A small network was shown many inputs. Here are its activations along a few directions, one row for each input.
In each table, some parts of the input vary, and every possible input appears once, in random order.
A made-up example of a description, with smaller parts first: one of 4 places along a line, together with either a single point or one of 11 places around a ring or (one of 3 separate values, together with one of 5 places around a ring).
Shared parts are said once, and a part with two or three values counts as separate values.
In the rows, zero is written as 128.

A family of inputs:
x1: [109  99  99 145 137  90 176  93 163 124 120 151 176 140 177 107 135  94]
x2: [166 155 148 138 124 134 104 129  73 131 149 111 103 124 134 106 143  91]
x3: [130 151 162 130 119 175 132 118  99 180  60 150 131 142  86 103 126 164]
x4: [133 159 145 145 141 109 120 118  93 183 124 157 133 125 131  84 151  99]
x5: [139 156 125 108 136 170 114 141  82 116 140 106 106 112 127 100 145 146]
x6: [110 114 134 144 125 106 162  81 102 115 110 154 150 130 163  47 137  88]
x7: [ 98 137  91 118 162 139 148 139 167 185 135 147 161 115 127 138 151 144]
x8: [154 110 147 116 103 168  93 150 131 104  99  99  75 139  95 175  97 178]
x9: [147 123 129 128 125 108  86 152 119 107 167 107  87 132 134 156 106 103]
x10: [124 129 141 121 100 135 115 138 179 128 104 118 134 133  87 194 105 176]
x11: [121 136 132 122 130 158 149 118 166 192  76 143 149 150  95 163 128 164]
x12: [102 159 122 117 151 152 128 131 103 168 114 154 139 112 122  80 154 143]
x13: [ 97 129 101 116 133 116 117 154 174 122 168 121 149 106 117 172 125 160]
x14: [108  85 109 138 113  65 155 116 166  62 151 131 162 132 155 145 119 102]
x15: [121 138 121 146 132  74 112 144 169 129 171 123 138 124 123 173 120 112]
x16: [133  72 124 121 112 101 140 124 122  37 152 121 107 135 167 129 102  89]
x17: [148 105 145 132 119 129 153  95  82  60 137 115 123 126 163  72 131  76]
x18: [128 143 114 147 158  94 142 128 162 194 141 148 152 135 138 138 147 102]
x19: [172 145 162 129 108 194 117 129  81 126  83 103  93 134  89 123 122 168]
x20: [120 116 110  99 131 145  95 164 124  98 160 100  91 116 130 153 113 159]
Changing only one part turns x1 into x16. The same change can be made to x7. Which row results? -> x20
What do these inputs look like to the network? -> one of 4 places along a line, together with one of 5 places around a ring
Which other rows does x15 become when the place on the line of 4 takes its other values? List them by row number. -> x10, x13, x14

A family of inputs:
x21: [149  63 124 129 108  95 159 103 144  39 126 117 120 150 187 132 106  84]
x22: [111 144 140 108 122 184 116 123  74 132  88 134 110 116 118  74 123 174]
x23: [127 154 114 133 130 147 138 143 163 164 107 123 153 119  97 159 152 186]
x24: [149 173 170 134 108 156 107 105  81 146 101 114 116 138 105  91 131 131]
x25: [132 163 128 137 123 129 110 121 170 189 116 119 142 126 108 163 133 153]
x26: [111  86 124 147 135  93 202  78 148 136 110 167 170 146 163  92 132  74]
x27: [ 97 111  95 117 124  56 120 145 137  66 221 125 149 108 168 139 126  74]
x28: [147 162 154 131 116 177 135 121  69 123  94 125 131 119  97  90 143 167]
x29: [170 132 144 128 110 163  99 132 121 117 132  80  85 140 119 163 108 128]
x30: [139 165 147 121 137 159 131 110 125 204 103 136 142 140 108 128 143 114]
x31: [ 99  78 118 129  98  65 153 110 171  43 140 142 158 143 151 158  98  90]
x32: [142  96  98 119 141  86 123 130 107  59 204 100 106 119 198 118 141  68]
x33: [148 158 165 142 119 133 103 134  66 152  95 138  95 138 104  88 127 132]
x34: [ 90 137  99 109 136 154 117 144 170 172 103 134 134 121 116 142 135 194]
x35: [134 145 122 146 136 108 100 148 154 193 113 147 124 133 107 159 130 157]
x36: [130 143 156 122 105 130  95 140 155 124 146 104 116 120  93 186 104 141]
x37: [140 149 142 129 150 137 125 138 109 209  97 162 122 144 106 124 139 116]
x38: [ 99 137 120  97 151 187 138 130 121 188  92 155 136 130 120 111 142 158]
x39: [171 123 127 121 122 180 128 150 113  93 124  87  99 129 106 160 121 162]
x40: [ 97  89 100 161 133  61 176  90 187 114 118 145 184 149 162 130 119 107]
x41: [ 99 133  79 150 164  55 142 133 160 131 193 134 175 113 183 108 143  88]
x42: [128  89 150 153 100  95 162  75 109  75 102 150 154 131 163  54 128  80]
x43: [135 153 134 120 144 179 158 129 116 181  96 143 156 128 100 126 160 150]
x44: [112 135 101 140 176  91 168 113 124 147 180 161 154 114 178  73 160  50]
x45: [171 115 139 137 123 142  91 158 106 122 128 105  65 145 119 161 106 131]
x46: [129 133 140 115 117 146 123 158 148  99 138 109 128 113  77 182 120 176]
x47: [133 125 150 132 119 109  84 167 139 128 144 132  98 129  92 184 102 146]
x48: [121 132 124 147 142  89 129 104  78  88 170 136 134  96 176  39 162  57]
x49: [ 94 114 125  90 124 151 102 159 155 107 136 118 108 114  94 164 103 183]
x50: [137 104 112  95 127 185 107 150 119 100 122  96  78 130 124 142 103 170]
Changing only one part turns x32 into x48. The same change can be made to x50. Which row results? -> x22
What do these inputs look like to the network? -> one of 5 places around a ring, together with either one of 2 separate values or one of 4 places along a line
Which other rows does x26 become when the choice among 2 separate values takes its other values? List them by row number. -> x44
